Each row below holds a small network's activations on one input, seen along a few directions.
In each table, some parts of the input vary, and every possible input appears once, in random order.
Descriptions start from the smaller parts, as in this example, which fits no table here: one of 4 places along a line, together with either a single point or one of 9 places around a ring or (one of 2 separate values, together with one of 5 places around a ring).
Shared parts are said once, and a part with two or three values counts as separate values.

Other details of the inputs vary at random and push rows far along two fixed directions, the same in every table; ignore that.

A family of inputs:
r1: [ 12   3  12  12  49   8   2 -30  -9  -5   0 -23  21  29 -34]
r2: [ 21  93  40  42   4  14 -66  23  54  20 -32  43 -17  -1  29]
r3: [-10  -6  -7  -9  38  28  13 -27 -29  -3  -2 -30   7   8 -27]
r4: [-22 -55 -41 -49 -39   6  49  18 -32   3  31 -11   6 -14 -10]
r5: [-29 -78 -31 -40 -24 -10  53  19 -52 -40  29  -8  -9  -9  17]
r6: [-10  -5   8  -1  43  30  22 -11 -31 -11 -25  -8  10  10  -8]
r7: [ 40  73  39  20  86  50  25 -48  39  18   8 -29   4   0 -18]
r8: [ 27  44  24  33 -15 -14 -46  22  44  13 -18  45  -3  10  18]
r9: [ 10 -11  12   3  52  10  44 -48   4   1  -5 -30  14  -3 -23]
r10: [ 20  36  12   1  49  45  10 -15   6   7  16 -20   6  19 -25]
r11: [ 12  39  28  36   0 -23 -54  20  31 -23 -14  35 -22  10  45]
r12: [  6  10   2   5  39  11  -7 -35 -11   1   7 -34  10  18 -38]
r13: [-36 -81 -57 -55 -54 -10  48   6 -50   3  37 -31   6 -18 -20]
r14: [  2  37  30  35  -4 -15 -46  30  23 -26 -23  42 -25  -1  56]
r15: [ -7  37   5   1  47  51  14 -12 -19   5  -6 -23  -5   3 -12]
r16: [-23 -88 -39 -41 -34 -26  45  16 -43 -37  39 -11  -3  -3  10]
r17: [ 30  70  28  24  80  45 -16 -40   9  11   8 -43   5  30 -39]
r18: [-16 -60 -37 -44 -31 -17  64 -26 -18  16  38 -44   6 -36 -18]
r19: [-21  -5 -16   3 -97 -49 -53  39  19  20 -11  33 -17 -28  32]
r20: [ 21  55  30  38 -16  -6 -51  35  46  12 -34  59  -9   2  33]
r21: [ 27   2   3  -2  28  14  22 -15   3   1  22  -9  16  31 -30]
r22: [-11 -51 -14 -13 -66 -68  16  14  20 -24  15  13 -13 -38  44]
r23: [-10 -13  -6  -1 -67 -22 -11  55  10   7 -21  58  -9 -23  37]
r24: [-16 -58 -43 -43 -25  -4  36 -11 -38   5  42 -42   9  -4 -36]
r25: [-26 -52 -20  -3 -96 -68 -38  38   3   3 -26  45   1 -20  31]
r26: [ -1 -26 -13   0 -92 -51 -29  52  23  12 -10  57  -3 -16  33]
r27: [ -33  -56  -23   -5 -101  -67  -35   44   -1    4  -30   50   -2  -26
   38]
r28: [ -1  13  17  32 -34 -42 -62  18  26   6 -36  40   2   0  23]
r29: [ 17  10   9  -1  45  43  32   0  -8  -2   2   1   8  15 -15]
r30: [-10  57  24  38 -17 -11 -74  17  25  12 -55  41 -19 -13  36]
r31: [ -1  14  -1 -16  41  54  40  -2 -19   2  13 -19   2   4 -18]
r32: [  1   9  15   8  61  37  14 -21 -22 -10 -23 -12  13  19 -15]
r33: [-14  35   3  16 -33  -3 -41  22  14  16 -23  23 -17 -18  26]
r34: [-16   3  -4 -11  52  45  27 -25 -40  -6 -11 -32   3   7 -21]
r35: [ 21  11   0 -12  34  25  19 -20   1   8  33 -33  12  24 -38]
r36: [ 19  64  27  33 -25 -12 -67  25  54  22 -16  37 -12  -1  23]
r37: [ -17 -104  -51  -51  -43  -46   51    4  -43  -36   59  -27    6    9
   -9]
r38: [ 17   3   9   3  61  16  19 -22 -11 -35  28 -28   1  34 -10]
r39: [ -1  -1  -4  -1  32  11  -1 -28 -18   1   6 -33   8  12 -33]
r40: [  7 -69 -28 -42 -15  -9  86 -17  -8   3  37 -24  19 -22 -22]
r41: [ 22  61  40  30  93  38   8 -65  25  12 -14 -37   1   0 -22]
r42: [ -2  42  19  30  -2  -9 -60   0  19  10 -33  16  -9  -1  10]
Each input here is: one of 6 places around a ring, together with either a single point or one of 6 places along a line.
- Changing only the place on the ring of 6 turns r13 into r27. The same change can be made to r17. Which row results? => r1
- Changing only the place on the ring of 6 turns r26 into r10. The same change can be made to r20. Which row results? => r2
- Start at r5 and move only the place on the ring of 6, one step at a time. The first step leads to r23. Which rows follow, in order? => r31, r15, r34, r6

A family of inputs:
r43: [ 21  32  33  34 -10 -13 -41  36  24 -12 -14  44 -12   4  37]
r44: [  4 -54 -22 -37  15  15  66  -2 -41 -26  42 -27  18  22 -18]
r45: [ -9 -56 -26 -15 -73 -58 -15  33   0 -13   1  30  -1  -5  16]
r46: [ -3   6 -10 -12 -81 -27 -30  33  46  35   6  30 -10 -41  22]
r47: [-26 -95 -34 -42 -62 -51  48  19 -28 -22  29  -1   5 -33  22]
r48: [ 18   7  17   8  79  23  23 -49  -5 -16   4 -31   8  21 -22]
r49: [ 21 -22 -15  -8  39  11  60 -51 -17   1  33 -51  13  12 -54]
r50: [ 38  77  54  66  37  -3 -79  11  47  -8 -41  44 -17  17  22]
r51: [-20 -74 -28 -31 -68 -50  30  22 -14 -12  20  10   0 -23  33]
r52: [-10  -5  -4 -18  57  47  44 -31 -32   2  -2 -33  19  18 -33]
r53: [-15  35  10  25 -53 -22 -62  36  27  20 -48  63  -7  -7  39]
r54: [-39 -58 -23 -19 -61 -27   6  18 -22   0 -20  12   2 -37  16]
r55: [-23 -65 -40 -38 -27   7  38  16 -49  -3   6  -9  19   2 -20]
r56: [ -6 -39 -17 -19  48  51  51  -8 -58  -8  13 -32  20  15 -45]
r57: [ 24  85  49  60   9 -22 -87   9  67   2 -45  57 -16  18  37]
r58: [ 37  96  45  29  83  51 -41 -45  37  28  -3 -38   8  20 -36]
r59: [ 20  76  48  55  25 -18 -69  -4  61   1 -42  39 -13  14  30]
r60: [-39 -53 -24 -14 -64 -48 -17  15 -21 -11  -4   0  -7 -30  19]
r61: [ 19  40  20  -6  61  57  14 -37  11  38   3 -35  23   6 -48]
r62: [ 15  27  -1   6  60  33  25 -51 -26  13  20 -58   5  18 -54]
r63: [  5  31  14   3  58  44  19 -18  -3  -7  -2 -15 -10   2   1]
r64: [ -8 -15 -16 -32  45  42  61 -18 -28 -11  26 -34   2  10 -22]
r65: [ -5 -38 -20 -18  49  35  33 -17 -60 -20  33 -50  13  26 -46]
r66: [-14 -40 -20 -17 -65 -15  -2  52 -13  -9   3  31 -19 -22  22]
r67: [ -5  -7  -5 -12  77  44  34 -52 -43 -15  17 -65  10  25 -39]
r68: [ -6 -11 -16 -30  30  42  49  -8 -26 -12  25 -19   1  15 -18]
r69: [ 14   1   3   3 -43 -38 -34   2  53  24   5  12   5 -18  -3]
r70: [ 12   5  -4  20 -71 -51 -12  24  33  18   1  31 -11 -22  33]
r71: [ 27  96  54  40 123  74  -4 -33  18 -13 -23 -16 -11   8  -2]
r72: [ 10  57  37  41 -20 -32 -55  29  56   1 -29  54 -14  -1  58]
r73: [  7  33  10   1  94  59  14 -45 -28 -12  15 -48  12  48 -43]
r74: [-27 -11 -14  -2 -51 -38 -38  16   0   3 -11  11  -9  -3  20]
r75: [-10 -12 -14 -13 -47  -7  -6  42  -3  -7  -1  30 -15 -10  22]
r76: [  2  61  27  45 -22 -20 -95  31  28   3 -38  43 -16  11  33]
r77: [ 16   9  11  -5  44  25  33 -13  -5 -18  19 -11   9  30  -5]
r78: [ 25 112  49  65  21  11 -63  -4  47  44 -58  35 -13  -5  10]
r79: [ -5 -16 -29 -15 -58 -18  24  13  -1  20  14   6 -14 -30   3]
r80: [-28 -88 -31 -24 -77 -72   7  15  -7 -18   4  13  -2 -36  21]
r81: [-37 -56 -29 -22 -78 -37  -3  25 -16  12 -21  24   0 -31  25]
r82: [  1 -72 -37 -53 -23  -4  72 -11  -9   9  64 -45  26 -11 -34]
- What is each input in this table made of? => one of 5 places around a ring, together with either one of 2 separate values or one of 6 places along a line
- Changing only the place on the ring of 5 turns r60 into r47. The same change can be made to r58. Which row results? => r82
- Changing only the place on the ring of 5 turns r66 into r50. The same change can be made to r75. Which row results? => r45
- Change only the choice among 2 separate values in r69. List by row number the other rows that result. => r49
- Change only the place on the ring of 5 in r59. List by row number the other rows that result. => r52, r64, r72, r74
- Start at r54 and move only the place on the line of 6, one step at a time. The first step leads to r81. Which rows follow, in order? => r52, r53, r55, r56
